Each row below holds a small network's activations on one input, seen along a few directions.
In each table, some parts of the input vary, and every possible input appears once, in random order.
Descriptions start from the smaller parts, as in this example, which fits no table here: line(6) and (point or (values(2) and ring(5)) or ring(11)).
Shared parts are said once, and a part with two or three values counts as separate values.

Table:
R1: [-23 -30 -13   0  28 -37 -12  22 -26  44   7 -34 -30 -14  34   5 -45]
R2: [ 23  13  40 -24  29 -16 -69 -47  16 -61 -48 -19  94  39 -90 -42  53]
R3: [ 20  20 -14  -2 -27  59  22  -8  25 -19 -65  14  24   2 -15  15   1]
R4: [  -9  -18   13  -62   15 -117  -96  -18  -33  -56   12  -70   20   -2
  -34  -43   24]
R5: [  4  41   5 -27 -47  55  18 -15  35 -14 -21  46  23  17 -30   4   9]
R6: [-32 -23   0  23  31 -37  -5  31   0  17  64 -39 -24 -22  35   5 -19]
R7: [  5 -33   8  -2 -32 -45   3  -7 -20   0  67   9 -36 -37  34  -4  -1]
R8: [ 21  21 -17  -4  26  55  38   5   3   6 -64   7  23  21 -26  22   1]
R9: [-20 -29  -6 -18  18 -37  -2  22 -27  49  -7 -47 -48   9  34   8 -32]
R10: [-19   3  -5 -28 -52 -53  12 -21 -24   1  50   0 -22 -17  42 -14  -6]
R11: [ 11  12   2  76  19  44   6  23  37 -12  18  62   7   7 -25  -1  46]
R12: [ 26  12  23  25 -18  49  26 -19  31  -2   9  57   7 -11 -30 -15  45]
R13: [-19   2 -12 -48 -61 -38 -13 -10 -23  -9  34  -2 -26 -10  34  23 -32]
R14: [ -8 -18 -34 -21 -44 -37  -3  -6 -25  -9  -8 -36 -35 -20  37  27 -37]
R15: [-12 -21 -38 -28  11 -46  17   6 -36  12 -10 -40 -39   0  26  30 -38]
R16: [  4  42  15  -4 -34  44  35 -34  27  -9 -11  54  28   6 -12 -23  32]
R17: [ 0 16 16 53 56 72  5 10 35  4  0 20 27  1 -8  8 20]
R18: [ 17  13   3  29  41  67  12  14  16  39 -42   7  24  19 -30 -14  -8]
R19: [-17 -37  -5  47   2 -50  -9  39 -15 -15  76  11 -35 -21  33   4  -7]
R20: [ 28  13  19  12  38  69  15  15   5  35 -63   1  18  32 -10   5  -5]
Describe the family of inputs behind these rows. -> values(2) and (point or ring(9))
Changing only the values(2) part turns R11 into R19. The same change can be made to R8. Which row results? -> R15
Change only the values(2) part in R5. List by row number the other rows that result. -> R13
Change only the values(2) part in R20. List by row number the other rows that result. -> R9

Table:
R21: [-37 -25   9 -10  10 -70   3   6 -25  45  52 -28 -41 -60  87 -30 -37]
R22: [ 53  21  11  32 -71  70  63 -53  13   3 -10 109   5 -10 -12  -8  50]
R23: [  31   -3  -25   28   74   68   50   46   -8   61 -116   -7    0   50
  -31   14  -20]
R24: [  0  -4  46 -69 -16 -25 -49 -52 -12 -10  -7 -10  50  -8  -8 -27 -21]
R25: [ -4 -82 -37  36  -1 -87  -3  42 -38  -7  92 -39 -89 -40  33  48 -10]
R26: [ -5   3  11 -51 -19 -34 -57 -46 -19 -24  -8  -6  43   7 -29 -13 -21]
R27: [-27  -6 -58  -1 -44 -21  18   5  -2 -28   9 -67 -15   3  24  47 -34]
R28: [ -4   6  -2 -49 -20 -44 -47 -11 -16 -52 -19   8  39  13 -25  -5 -23]
R29: [ 26 -34   3   6   2 -61 -88  -3  -3 -75 -28 -55  17   9 -62 -21  42]
R30: [-20  40 -28 -82 -51  -9  11   4  -6 -12 -34   0 -22  22   8  29 -21]
R31: [ 60   9 -27  48 -79  68  73 -17  36 -52 -22  95  -9 -29 -31   7  50]
R32: [-18  21 -18  93   0  99   4  61  85  -2  29  27   6   2 -25  35   5]
R33: [  6  22  -6  34  62  31  -4  -3  51 -85 -12   7  70   3 -74  -5  69]
R34: [-15  20 -51 -59 -62   1   6  -5  14 -31 -35 -36 -28   3 -14  55 -13]
R35: [ 10  41  72   4  80  41 -13 -50  30 -24   0  18  83   7 -30 -34  61]
R36: [ 23 -14  24 -16  10 -70 -82   9 -23 -53 -27 -21  27  26 -40 -42  37]
R37: [-23  14   9 -50 -27 -20  31 -11 -11  33  23 -46   4 -10  59 -11 -46]
R38: [ -8 -70  36  -6  14 -84   5  11 -46  55 105 -19 -76 -43  65  -4 -23]
R39: [-28  35  11  77   9  93   3  56  64  19  29  62  10  31  -2  20  -1]
R40: [-34  15 -34 -23 -32 -31  25  14 -21  -9  10 -30 -10  22  44  20 -44]
R41: [ 61  27  46   8 -64  80  75 -48  12   7  -8 110  10 -34   9 -32  45]
R42: [-25  33  59  50  18 114   8  25  62  52  42  50  16   6  14 -18  -6]
R43: [  36  -17  -50   43   65   77   51   51    8   39 -117  -40   -7   23
  -55   29  -15]
R44: [-49 -27 -22  14   6 -72 -12  -2 -36  33  51 -25 -52 -34  69  -6 -34]
R45: [-13 -67  -9  21   9 -97  -3  37 -54  15  92  -3 -86 -12  54  30 -19]
R46: [-35  12 -22 -26 -32 -21  17 -20 -24  20  21 -44  -8  16  40  12 -42]
R47: [  8  49  28  12  73  30 -10 -26  28 -34   0  24  83  10 -55 -28  64]
R48: [-12 -63   0  11  12 -88  -4  16 -57  40 104 -14 -84 -26  48  10 -21]
R49: [  39    2  -20   17   79   78   44   25   -9   89 -104  -19    4   36
  -32   -2  -22]
R50: [-41 -45 -59  39  -7 -72 -10  23 -17 -14  39 -50 -58 -49  53  30 -23]
R51: [  5  -6 -28 -34 -28 -36 -48  -7   3 -75 -20 -24  33 -15 -47   9 -18]
R52: [-21  46  14  60  14 102   7  48  60  42  42  54  15   8  -8  -9  -6]
R53: [ -16   29   20 -103  -47   11   10  -36   -2   30  -22  -18  -11    2
   25    8  -19]
R54: [ 22 -17  35 -19  12 -60 -92 -26 -25 -24 -16 -35  30  19 -42 -51  38]
R55: [  44   -8   21    8   85   88   42    3   -1  101 -103  -24    5   33
   -7   -9  -23]
R56: [-51 -31 -31  24   4 -82 -10  19 -33   8  38 -14 -55 -21  74  12 -32]
R57: [ 32 -17  67 -45  16 -51 -78 -17 -20 -13 -13 -36  39  -4 -22 -73  36]
R58: [-21  36 -16 -85 -51   3   3 -30  -9  17 -23 -14 -18  16   4  22 -19]
R59: [ 49  15   2  41 -74  60  66 -33  18 -25 -22 123   1   5  -7   6  52]
R60: [  2  41  20  21  69  21  -6  -5  32 -60 -12  36  79  26 -52 -14  65]
Changing only one part turns R38 into R48. The same change can be made to R37. Which row results? -> R46
Changing only one part turns R24 into R26. The same change can be made to R41. Which row results? -> R22
Describe the family of inputs behind these rows. -> line(4) and (values(4) or line(6))
List by row number the other rows that have the line(4) part in common with R25. -> R27, R29, R31, R32, R33, R34, R43, R50, R51

Table:
R61: [  8   8 -19  27 -10  26  -6   2  29 -47 -48  43   7  18 -41  20  44]
R62: [ 43  -4  43  23 -50  53 -22  -6  30 -10   2  38   7  -5 -26 -24  32]
R63: [ 42 -10  14  10   1  61 -13  21  16  48 -49 -14  -4  16 -48 -11   2]
R64: [ 11  11  49  -2  10  44  -6 -12  13  30 -11  67  21  11 -11 -14   3]
R65: [-51  -9 -13  30 -40 -34 -17  36  19  -5 112   0 -40 -19  47  27 -27]
R66: [  9  28 -40  22  20  40  29   1  17 -34 -42  -4  52   6 -37  10  -4]
R67: [-16   3 -22 -71 -80 -44  10 -41 -32   1  -8  -3 -42 -21  43  19 -39]
R68: [ 29 -48  -4  34  -2 -67  26 -15 -46  -4  70  21 -41 -38  34 -12  31]
R69: [-61 -16 -31  35  -4 -22 -12  59   4  20  55 -35 -42  -8  56  25 -60]
R70: [  -9    4  -10  -68 -107  -50   16  -45  -33  -14   24    2  -31  -15
   43   16  -22]
R71: [-56 -21 -24  19  15 -12 -10  64   4  31  51 -54 -60  -1  44  46 -57]
R72: [ 10  20  -9  17 -15  35  28 -26  38 -71   5  34  48  -6 -39  14  29]
R73: [ -7  59  43  -8  11  45  36 -26  33 -11  33  34  47  -9  15 -26  46]
R74: [  5  25 -29   9   8  37  23 -14  29 -49 -21  28  42 -15 -46  14  17]
R75: [ 15  20 -37   5  38  49  31   4  18 -20 -47 -21  37  12 -50  34   1]
R76: [-14  46  13  -7  62  60  39 -20  18  45 -23 -19  32  21  -2  -9  11]
R77: [-13  -5 -30 -68 -67 -45  24 -18 -35  14 -30 -31 -32  -4  50  14 -54]
R78: [ -3  -7 -33 -90 -47 -35  28  -6 -39  27 -28 -49 -47   1  33  26 -49]
R79: [ 18 -58 -16  33  34 -62  39  16 -52  22  13 -13 -43 -31  38 -15   1]
R80: [-18  55  26  -8  33  49  29 -28  30  12   1  29  40 -12  12 -21  31]
R81: [ 16  20 -36  34   2  25   2  27  12 -31 -61  10  16  35 -39   8  23]
R82: [-24 -16  13 -45  19 -97 -84  -9 -31 -32  33 -45  10 -18  -7 -30  -1]
R83: [ -20  -19   33  -36   -7 -102  -79  -21  -24  -49   60  -39   20  -10
   -2  -25   14]
R84: [-22  47  17  14  44  53  34 -29  21  28 -26   0  47  15  21 -21   7]
R85: [ 20 -48 -14  31  23 -63  21 -10 -46  11  37  16 -53 -45  33  -8  14]
R86: [ 27  24  56  -5 -12  43   0  -4   6   7  28  69  29  12 -11 -27  18]
R87: [-60 -10 -22  26 -15 -30 -22  41  18  10  78  -5 -52 -26  47  31 -44]
R88: [-23 -25   8 -31  31 -92 -77  -1 -33 -22   5 -73  19   5  10 -27 -20]
R89: [ 20   8  30 -10  41  55   7   8  -2  62 -29  18  14  40 -28 -11 -15]
R90: [-18 -32  12 -47  50 -83 -74   1 -30  -9   1 -91   2  13  -5  -7 -18]
R91: [ 16   1 -27  22  19  36   4  20  20 -18 -73  -5   1  46 -47  37  28]
R92: [ 17  14  -5  32 -34  22   0  -2  31 -68 -14  47  12  24 -41  12  55]
R93: [ 32  -9  29  19 -28  54 -27  -4  30  13 -31  35   1 -11 -31 -18  18]
R94: [ 24 -63 -10  16  53 -53  41  20 -49  33   9 -31 -61 -25  25   6   3]
R95: [ 17  18  28   7  22  47   3   8  -6  48 -26  35  31  31 -11 -29 -17]
R96: [ 33 -11  17  32 -17  55 -17   9  20  31 -52   5  11  12 -27 -25  -2]
Changing only one part turns R80 into R84. The same change can be made to R74. Which row results? -> R66
Describe the family of inputs behind these rows. -> line(4) and (values(4) or ring(5))
Change only the ring(5) part in R73. List by row number the other rows that result. -> R62, R72, R86, R92

Table:
R97: [-30 -21 -32   8  -5 -36  24  29 -20  24  48 -20 -56 -19  52  26 -37]
R98: [ 28  36  26   0   7  45  -9 -34  31 -49 -37  41  69  19 -61 -18  54]
R99: [ 5 21 -1 47 15 81 45 19 33 30 -9 40  3  8 -3 10  4]
R100: [ -9 -14 -17  13  15   9  34  25 -12  51   3 -14 -40  -3  34  16 -32]
R101: [-23 -30 -14   4 -40 -50  15  17 -26  24  72   0 -67 -35  66  13 -32]
R102: [  1  -4 -19  36  12  37  36  29   9  30  -3  12 -25   2   9  19 -11]
R103: [-15 -15  -3 -48 -10 -79 -49 -14 -29 -30   8 -50   1  -5   4  -7 -11]
R104: [ 20  28  29 -13  11  40 -28 -23  24 -22 -49  12  59  26 -53 -22  30]
R105: [  3  -8   9 -36  22 -39 -37 -15 -20 -10 -28 -43  20  10 -15 -16  -2]
R106: [ 19  30   1  45 -14  98  61   2  42  17 -14  68   7   2  -8  10  20]
R107: [ 13   2   8 -12  19 -11 -35 -11   1 -31 -34 -18  35  16 -40 -12  19]
R108: [-10 -25  14 -46 -32 -96 -57 -23 -33 -36  42 -29  -8 -21  16 -19  -2]
Changing only one part turns R108 into R103. The same change can be made to R101. Which row results? -> R97
Describe the family of inputs behind these rows. -> values(2) and line(6)
